Each row below holds a small network's activations on one record, seen along a few directions.
After each row come some of the record's fields: Ves, Ginus, Nilab, Deme, Sur, Debet.
A field that a record lacks is written absent.
Other fields move the rows too, some of them a lot.
In the rows, 500 means zero.
Strong random noise was added to every row along 2 fixed directions; ignore it. To show where, here is one row again and again, with new noise each time:
[454 480 501 387 559 450 484 496 670 435 562 567 476 337 421 464]
[495 450 554 397 553 457 489 521 632 497 559 517 447 341 369 535]
[466 465 434 305 608 352 428 552 747 395 501 670 414 274 333 438]
[447 484 464 357 577 415 463 507 706 404 543 616 464 315 407 435]

[601 366 529 562 547 544 392 583 394 726 397 459 316 471 193 824] : <Ves:p1 Ginus:v1 Nilab:n3 Deme:g3 Sur:f2 Debet:h5>
[482 367 405 614 521 506 364 486 400 639 418 564 340 469 243 791] : <Ves:p2 Ginus:v1 Nilab:n2 Deme:g2 Sur:f1 Debet:h5>
[574 541 622 462 579 466 517 611 496 449 491 525 456 658 394 477] : <Ves:p4 Ginus:v2 Nilab:absent Deme:absent Sur:absent Debet:h5>
[629 531 767 452 428 439 621 577 473 609 558 349 544 470 515 536] : <Ves:p3 Ginus:v2 Nilab:n3 Deme:g6 Sur:absent Debet:h5>
[347 511 297 525 499 493 435 362 586 457 510 577 555 334 553 499] : <Ves:p2 Ginus:v2 Nilab:n3 Deme:g6 Sur:f2 Debet:h5>
[471 324 728 435 462 608 609 456 531 669 662 326 607 327 504 609] : <Ves:p1 Ginus:v1 Nilab:n3 Deme:g6 Sur:absent Debet:h1>
[490 509 757 572 528 669 626 510 402 507 618 443 548 707 416 545] : <Ves:p4 Ginus:v2 Nilab:absent Deme:absent Sur:absent Debet:h5>
[640 378 400 476 523 341 323 655 424 714 323 469 253 265 263 763] : <Ves:p2 Ginus:v2 Nilab:n3 Deme:g3 Sur:f2 Debet:h2>
[432 554 531 387 590 464 513 576 626 291 549 716 552 534 442 327] : <Ves:p4 Ginus:v2 Nilab:absent Deme:absent Sur:absent Debet:h5>
[387 370 343 460 622 432 335 557 540 518 450 657 364 403 155 696] : <Ves:p1 Ginus:v2 Nilab:n2 Deme:g1 Sur:f2 Debet:h5>
[407 628 404 570 483 650 514 485 437 408 544 554 589 641 589 453] : <Ves:p4 Ginus:v2 Nilab:absent Deme:absent Sur:f2 Debet:h2>
[474 585 497 590 528 604 494 530 461 373 515 560 571 713 522 528] : <Ves:p4 Ginus:v1 Nilab:absent Deme:absent Sur:f2 Debet:h5>
[633 447 719 449 417 439 656 529 473 610 527 306 536 420 526 523] : <Ves:p3 Ginus:v1 Nilab:n3 Deme:g6 Sur:absent Debet:h1>
[481 497 595 390 619 492 520 615 588 405 472 691 493 619 420 432] : <Ves:p4 Ginus:v1 Nilab:absent Deme:absent Sur:absent Debet:h5>
[511 539 607 458 615 484 530 583 514 390 493 602 458 660 380 445] : <Ves:p4 Ginus:v2 Nilab:absent Deme:absent Sur:absent Debet:h5>
[471 721 250 426 463 354 472 482 587 305 412 633 555 483 717 300] : <Ves:p3 Ginus:v1 Nilab:n3 Deme:g6 Sur:f2 Debet:h2>
[433 561 597 581 454 646 574 335 462 428 666 404 661 529 737 353] : <Ves:p1 Ginus:v2 Nilab:n1 Deme:g5 Sur:absent Debet:h5>
[580 504 528 577 454 590 515 553 364 592 483 381 476 639 425 630] : <Ves:p4 Ginus:v2 Nilab:absent Deme:absent Sur:f2 Debet:h1>
[414 616 494 473 520 584 570 485 536 336 591 603 579 626 644 320] : <Ves:p4 Ginus:v2 Nilab:absent Deme:absent Sur:absent Debet:h2>
[482 505 346 654 451 536 399 431 350 620 456 451 413 511 552 687] : <Ves:p2 Ginus:v1 Nilab:n2 Deme:g2 Sur:f2 Debet:h2>
[540 452 350 537 450 404 422 484 498 607 413 380 462 310 566 578] : <Ves:p2 Ginus:v2 Nilab:n3 Deme:g6 Sur:f2 Debet:h1>
[578 580 335 358 506 254 470 554 590 460 361 561 502 387 560 364] : <Ves:p3 Ginus:v1 Nilab:n3 Deme:g6 Sur:f2 Debet:h1>
[597 463 388 469 581 417 407 684 537 485 337 602 343 535 271 575] : <Ves:p4 Ginus:v2 Nilab:absent Deme:absent Sur:f2 Debet:h1>
[405 528 439 519 513 484 423 412 537 510 496 612 463 482 479 497] : <Ves:p2 Ginus:v1 Nilab:n2 Deme:g2 Sur:absent Debet:h5>
[391 716 512 525 492 631 599 438 526 258 587 573 646 738 818 242] : <Ves:p4 Ginus:v1 Nilab:absent Deme:absent Sur:absent Debet:h2>
[648 658 299 557 403 301 381 599 469 456 287 517 437 610 600 410] : <Ves:p3 Ginus:v1 Nilab:n2 Deme:g2 Sur:f2 Debet:h1>
[514 496 408 359 559 294 465 566 582 405 414 661 457 404 368 500] : <Ves:p3 Ginus:v1 Nilab:n3 Deme:g6 Sur:f1 Debet:h5>
[566 411 762 512 566 605 568 585 401 615 553 473 420 642 191 680] : <Ves:p4 Ginus:v2 Nilab:absent Deme:absent Sur:absent Debet:h5>
[567 442 702 670 439 664 528 455 315 701 642 284 481 615 445 734] : <Ves:p1 Ginus:v1 Nilab:n2 Deme:g2 Sur:absent Debet:h5>
[557 557 466 323 569 325 416 549 651 405 454 612 481 341 490 284] : <Ves:p1 Ginus:v2 Nilab:n1 Deme:g5 Sur:absent Debet:h5>
[597 497 561 274 584 350 492 661 635 460 415 633 445 505 363 382] : <Ves:p4 Ginus:v1 Nilab:absent Deme:absent Sur:absent Debet:h1>
[545 433 569 370 540 465 473 527 605 502 513 582 487 356 467 455] : <Ves:p1 Ginus:v1 Nilab:n1 Deme:g5 Sur:absent Debet:h5>
[389 485 236 577 544 474 356 475 553 507 379 627 407 420 483 627] : <Ves:p2 Ginus:v1 Nilab:n2 Deme:g1 Sur:f2 Debet:h5>
[521 546 666 550 494 625 620 544 412 478 603 404 545 672 622 508] : <Ves:p4 Ginus:v2 Nilab:absent Deme:absent Sur:absent Debet:h1>
[442 448 530 264 605 361 405 570 673 417 493 727 453 322 286 415] : <Ves:p1 Ginus:v1 Nilab:n3 Deme:g3 Sur:absent Debet:h5>
[399 463 388 559 419 540 486 366 533 531 464 435 575 364 621 524] : <Ves:p2 Ginus:v1 Nilab:n3 Deme:g6 Sur:f2 Debet:h1>
[449 577 342 738 396 610 409 428 376 537 482 368 550 614 667 490] : <Ves:p1 Ginus:v2 Nilab:n2 Deme:g2 Sur:f2 Debet:h1>
[778 318 647 355 491 284 414 650 457 842 351 350 254 283 240 734] : <Ves:p2 Ginus:v1 Nilab:n3 Deme:g3 Sur:absent Debet:h1>
[197 569 372 670 477 740 482 289 519 408 629 566 716 591 633 480] : <Ves:p1 Ginus:v1 Nilab:n2 Deme:g1 Sur:f2 Debet:h5>
[433 470 512 436 400 508 570 342 612 482 596 482 665 263 776 312] : <Ves:p2 Ginus:v1 Nilab:n3 Deme:g3 Sur:absent Debet:h1>
[471 352 472 512 467 514 523 405 468 725 524 347 529 227 477 647] : <Ves:p2 Ginus:v2 Nilab:n3 Deme:g6 Sur:f2 Debet:h1>
[665 465 688 354 543 443 553 633 484 619 478 452 430 568 344 550] : <Ves:p4 Ginus:v1 Nilab:absent Deme:absent Sur:absent Debet:h1>

Here are new rows. What are their fields?
[428 491 549 482 513 549 497 503 515 531 565 472 482 517 537 584] : <Ves:p1 Ginus:v1 Nilab:n2 Deme:g1 Sur:absent Debet:h2>
[547 439 493 563 491 432 397 517 491 598 438 512 350 468 371 657] : <Ves:p2 Ginus:v1 Nilab:n2 Deme:g2 Sur:absent Debet:h5>
[520 551 551 521 556 553 475 583 479 406 440 587 510 696 374 543] : <Ves:p4 Ginus:v1 Nilab:absent Deme:absent Sur:f2 Debet:h5>
[446 565 513 534 349 565 584 276 478 499 613 370 683 425 874 293] : <Ves:p2 Ginus:v1 Nilab:n3 Deme:g3 Sur:absent Debet:h1>
[360 473 423 663 377 667 552 294 414 609 564 335 621 411 678 567] : <Ves:p2 Ginus:v2 Nilab:n3 Deme:g6 Sur:f2 Debet:h1>
[457 443 476 578 532 562 461 466 482 598 580 519 484 477 474 547] : <Ves:p1 Ginus:v2 Nilab:n2 Deme:g2 Sur:absent Debet:h5>
[501 643 625 455 533 522 555 539 527 310 552 575 580 730 616 343] : <Ves:p4 Ginus:v1 Nilab:absent Deme:absent Sur:absent Debet:h5>
[398 560 428 572 503 601 543 452 430 339 508 548 587 690 596 382] : <Ves:p4 Ginus:v2 Nilab:absent Deme:absent Sur:f2 Debet:h1>
[414 483 419 411 501 437 458 460 623 439 474 657 461 298 567 421] : <Ves:p2 Ginus:v1 Nilab:n3 Deme:g3 Sur:absent Debet:h2>
[528 533 496 527 555 562 454 592 499 432 450 626 462 662 311 619] : <Ves:p4 Ginus:v1 Nilab:absent Deme:absent Sur:f2 Debet:h5>
[514 528 534 452 510 490 551 559 542 402 504 554 509 598 506 373] : <Ves:p4 Ginus:v2 Nilab:absent Deme:absent Sur:absent Debet:h1>
[380 560 687 528 493 695 649 421 473 370 697 541 694 658 581 369] : <Ves:p4 Ginus:v2 Nilab:absent Deme:absent Sur:absent Debet:h5>
[569 545 520 324 594 396 479 670 589 450 444 643 390 498 351 425] : <Ves:p4 Ginus:v2 Nilab:absent Deme:absent Sur:absent Debet:h2>
[685 415 727 570 404 578 572 486 355 735 554 170 461 477 498 623] : <Ves:p1 Ginus:v2 Nilab:n1 Deme:g5 Sur:absent Debet:h1>
[319 600 461 582 513 587 454 401 512 308 565 624 574 662 644 363] : <Ves:p1 Ginus:v1 Nilab:n2 Deme:g2 Sur:absent Debet:h5>
[235 470 628 593 507 741 578 333 444 493 716 458 621 589 524 558] : <Ves:p1 Ginus:v2 Nilab:n2 Deme:g1 Sur:absent Debet:h5>
[378 429 487 584 451 616 498 406 494 494 611 494 551 503 559 497] : <Ves:p1 Ginus:v1 Nilab:n2 Deme:g2 Sur:absent Debet:h1>
[610 426 656 323 566 393 503 717 571 466 391 592 349 547 233 512] : <Ves:p4 Ginus:v1 Nilab:absent Deme:absent Sur:absent Debet:h1>
[582 412 523 422 514 383 393 590 494 601 452 494 359 455 319 562] : <Ves:p1 Ginus:v1 Nilab:n2 Deme:g2 Sur:absent Debet:h1>
[530 416 468 489 529 374 379 531 552 549 448 605 418 410 402 575] : <Ves:p2 Ginus:v1 Nilab:n2 Deme:g2 Sur:absent Debet:h5>
[493 531 501 582 553 570 476 579 458 410 480 559 509 646 397 562] : <Ves:p4 Ginus:v2 Nilab:absent Deme:absent Sur:f2 Debet:h5>
